These are the activations of a small neural network, seen along a few directions. Each row is one input.
In each table, some parts of the input vary, and every possible input appears once, in random order.
A made-up example of a description, with smaller parts first: one of 4 places along a line, together with either a single point or one of 11 places around a ring or (one of 3 separate values, together with one of 5 places around a ring).
Shared parts are said once, and a part with two or three values counts as separate values.
In the rows, zero is written as 100.

Other details of the inputs shift rows strongly along three fixed directions, in all tables alike. That doesn't count.

Table:
row 1: 65 92 66 91 95 117 94 102 109 97 78 97
row 2: 105 107 111 96 91 78 114 117 94 90 101 102
row 3: 119 102 111 104 109 94 116 119 110 97 98 93
row 4: 72 84 66 84 100 125 106 97 97 98 88 98
row 5: 75 98 71 89 85 129 100 110 106 114 90 100
row 6: 111 93 108 115 104 83 115 109 88 97 87 94
row 7: 62 102 129 72 149 125 36 84 81 148 117 126
row 8: 111 86 111 110 98 84 115 110 83 96 89 99
row 9: 64 94 61 105 96 119 88 101 110 92 87 94
row 10: 114 107 113 105 98 92 120 119 108 108 103 85
row 11: 109 97 118 102 98 95 114 119 97 83 102 116
row 12: 105 114 107 101 97 76 114 116 99 92 99 96
row 13: 112 98 104 99 89 85 118 116 91 99 117 108
row 14: 110 113 103 99 107 84 123 108 92 95 107 93
row 15: 111 100 111 106 89 96 122 118 95 106 114 110
row 16: 110 108 113 101 102 97 128 112 92 101 104 100
row 17: 110 100 109 93 98 90 122 109 84 91 118 102
row 18: 99 117 156 89 169 64 50 86 73 147 125 122
row 19: 53 118 123 92 151 115 18 89 97 147 107 118
row 20: 80 87 73 80 95 134 93 113 113 101 85 92
row 21: 66 85 70 86 90 117 95 104 104 95 80 102
row 22: 116 84 110 101 97 86 106 112 77 84 101 102
row 23: 93 112 151 116 160 63 49 91 81 159 130 126
row 24: 70 93 57 102 108 126 98 93 103 96 95 91
row 25: 74 104 63 100 112 139 95 100 108 92 94 93
row 26: 129 123 125 98 53 108 84 17 134 94 87 114
row 27: 117 101 107 105 104 94 119 118 101 99 99 115
row 28: 73 108 62 107 91 130 93 107 112 111 97 92
row 29: 77 99 64 92 101 131 95 109 114 105 84 103
row 30: 115 96 101 94 112 83 118 106 88 86 104 105
row 31: 63 87 78 92 103 136 95 104 118 90 90 93
row 32: 113 78 112 100 96 87 117 113 96 98 111 101
row 33: 119 96 101 99 109 78 110 114 103 93 102 90
row 34: 119 82 107 93 99 84 109 115 94 88 114 100
row 35: 78 86 70 86 94 136 94 112 104 102 96 112
row 36: 78 83 78 89 90 139 90 112 92 93 83 99
row 37: 111 96 121 109 86 99 116 117 82 99 101 97
row 38: 90 101 107 103 83 117 104 76 122 95 99 92
row 39: 116 100 100 121 109 82 102 110 87 84 99 89
row 40: 113 106 93 114 120 84 113 105 93 83 112 97
row 41: 140 119 112 94 56 101 82 11 140 97 95 93
row 42: 115 99 110 93 93 82 115 117 98 101 108 89
row 43: 115 104 89 119 111 78 108 111 100 91 112 103
row 44: 115 106 110 126 110 97 107 116 94 88 95 93
row 45: 114 94 119 100 88 97 119 119 100 104 115 95
row 46: 57 98 114 91 148 107 23 83 96 161 116 102
row 47: 136 117 109 94 55 100 85 15 129 99 97 114
row 48: 103 118 110 123 98 89 113 118 104 94 105 95
row 49: 112 111 98 105 98 79 118 115 99 103 106 99
row 50: 110 95 104 129 106 84 110 108 88 92 96 91
row 51: 77 95 71 82 104 137 103 104 102 95 87 101
row 52: 96 110 156 102 157 62 54 90 82 163 121 130
row 53: 114 109 107 105 118 98 125 111 100 91 98 103
row 54: 113 110 109 119 100 93 115 118 109 104 112 82
row 55: 112 102 118 109 90 95 117 117 86 102 92 93
row 56: 110 97 106 96 102 75 109 115 94 82 97 108
row 57: 111 80 114 109 94 89 114 110 79 92 99 104
row 58: 137 121 114 102 56 103 78 10 122 93 82 96
row 59: 74 105 66 94 89 129 101 108 112 115 88 95
row 60: 75 76 67 82 91 122 97 105 109 105 87 89
row 61: 117 97 103 107 107 80 108 111 86 88 90 92
row 62: 103 103 120 103 87 93 118 120 95 94 107 107
row 63: 139 114 122 95 53 113 86 16 139 104 94 101
row 64: 109 115 109 106 107 96 129 110 97 102 102 94
row 65: 109 98 103 107 116 85 126 104 94 96 100 101
row 66: 103 117 103 116 99 78 108 116 99 88 109 93
row 67: 58 76 72 94 98 124 98 96 113 94 91 90
row 68: 82 91 58 95 101 118 81 101 113 94 98 80
row 69: 135 127 100 114 61 101 79 11 136 94 104 106
row 70: 70 102 71 89 99 129 92 111 114 92 77 100
row 71: 111 106 106 94 102 86 123 109 88 94 108 98
row 72: 108 106 97 117 109 76 104 114 99 79 105 100
row 73: 117 94 97 99 104 78 113 113 94 94 103 111
row 74: 74 100 73 97 85 133 97 109 99 107 75 80
row 75: 112 94 114 101 86 89 112 114 78 91 105 95
row 76: 141 106 117 88 46 108 82 11 133 91 106 102
row 77: 71 95 75 84 94 129 92 112 108 92 79 105
row 78: 113 108 102 112 100 82 109 116 104 98 116 80
row 79: 131 114 119 91 46 103 80 11 128 82 100 116
row 80: 80 80 76 80 91 138 92 112 110 98 96 96
row 81: 109 116 99 113 110 86 117 108 93 91 116 90
row 82: 78 96 66 98 102 136 86 108 120 98 93 84
row 83: 99 99 115 105 100 83 119 110 103 88 113 89
row 84: 94 99 165 91 154 74 60 83 68 148 132 132
row 85: 73 103 70 109 87 135 89 106 100 103 84 78
row 86: 59 115 116 95 155 116 21 89 96 161 115 122
row 87: 57 88 120 78 137 107 31 84 82 163 118 131
row 88: 103 86 113 104 94 83 116 112 92 87 104 114
row 89: 104 88 110 106 111 80 114 108 102 79 109 96
row 90: 77 95 70 95 98 135 92 110 101 96 71 88
row 91: 108 117 105 120 109 97 123 110 97 97 112 92
row 92: 117 91 107 102 101 81 107 112 81 87 91 98
row 93: 113 101 112 101 90 84 112 114 81 96 95 91
row 94: 109 104 102 102 108 74 109 115 98 84 95 103
row 95: 78 88 75 89 93 135 91 113 96 96 73 94
row 96: 117 88 99 99 100 83 113 113 91 90 113 115
row 97: 73 94 77 84 89 138 107 104 97 102 100 97
row 98: 109 91 108 96 98 80 109 115 90 78 107 113
row 99: 113 91 106 106 106 81 118 112 105 102 100 91
row 100: 136 123 110 116 57 104 73 9 124 87 91 92
row 101: 119 89 105 93 104 79 110 115 98 92 104 95
row 102: 117 101 93 105 109 77 113 112 99 95 102 106
row 103: 104 116 115 109 97 87 119 118 103 99 96 99
row 104: 73 82 62 89 93 120 98 104 103 108 87 105
row 105: 115 90 103 94 108 88 118 107 84 82 114 109
Each input here is: one of 5 places around a ring, together with either a single point or (one of 4 places along a line, together with one of 5 separate values).
The inputs of row 60 and row 42 match in every part but the place on the ring of 5. If row 87 is changed in the same way as row 60 into row 42, which row does it become? -> row 13
The inputs of row 37 and row 75 match in every part but the place on the ring of 5. If row 54 is changed in the same way as row 37 into row 75, which row does it become? -> row 78
The inputs of row 6 and row 74 match in every part but the place on the ring of 5. If row 84 is changed in the same way as row 6 into row 74, which row does it become? -> row 97
Change only the place on the line of 4 in row 105. List by row number the other rows that result. -> row 18, row 30, row 40
Change only the choice among 5 separate values in row 90. List by row number the other rows that result. -> row 3, row 29, row 53, row 70
A walk changes only the place on the line of 4. It starts at row 22 and steps to row 92. List the rest of the walk in order. -> row 61, row 39

Table:
row 106: 99 115 131 85 76 103 77 87 136 127 103 107
row 107: 115 72 122 105 114 122 74 62 102 105 103 115
row 108: 78 111 119 86 165 53 61 120 59 157 159 126
row 109: 50 115 109 85 132 105 82 161 45 142 117 68
row 110: 49 75 55 108 150 81 107 189 69 76 75 84
row 111: 66 117 49 90 85 140 122 109 127 91 108 114
row 112: 127 133 120 156 116 57 146 159 111 72 96 90
row 113: 108 115 84 121 107 73 58 62 108 105 97 85
row 114: 73 88 85 117 96 153 103 104 127 108 105 89
row 115: 128 91 112 105 122 45 159 132 76 58 126 132
row 116: 87 79 46 74 51 137 149 145 130 80 58 87
row 117: 84 98 61 103 113 114 69 101 107 78 63 99
row 118: 92 133 132 108 72 124 85 77 96 114 98 102
row 119: 107 64 129 106 114 106 74 47 101 99 107 114
row 120: 113 93 119 77 79 69 55 65 111 136 115 98
row 121: 77 118 51 74 104 121 107 92 113 102 122 93
row 122: 80 132 128 114 176 61 54 131 84 143 117 79
row 123: 80 72 69 107 95 162 123 103 118 100 78 94
row 124: 168 69 82 145 46 87 165 69 120 50 112 74
row 125: 80 94 86 81 77 137 86 100 70 85 73 101
row 126: 144 113 131 84 68 74 100 64 133 109 113 83
row 127: 141 101 111 104 122 59 159 144 80 62 123 137
row 128: 134 127 144 111 68 109 111 58 89 105 77 115
row 129: 148 79 137 92 95 53 137 160 94 76 101 110
row 130: 104 128 111 119 120 102 74 69 119 111 68 111
row 131: 102 124 108 86 114 113 99 64 112 116 106 142
row 132: 142 99 129 123 96 101 110 48 124 103 126 78
row 133: 73 86 96 82 83 118 82 80 65 89 78 101
row 134: 74 65 81 59 80 104 87 103 109 91 81 99
row 135: 78 98 66 93 65 117 84 95 65 107 96 74
The inputs of row 133 and row 110 match in every part but one. If row 125 is changed in the same way as row 133 into row 110, which row does it become? -> row 117
What do these inputs look like to the network? -> one of 5 separate values, together with one of 6 places around a ring
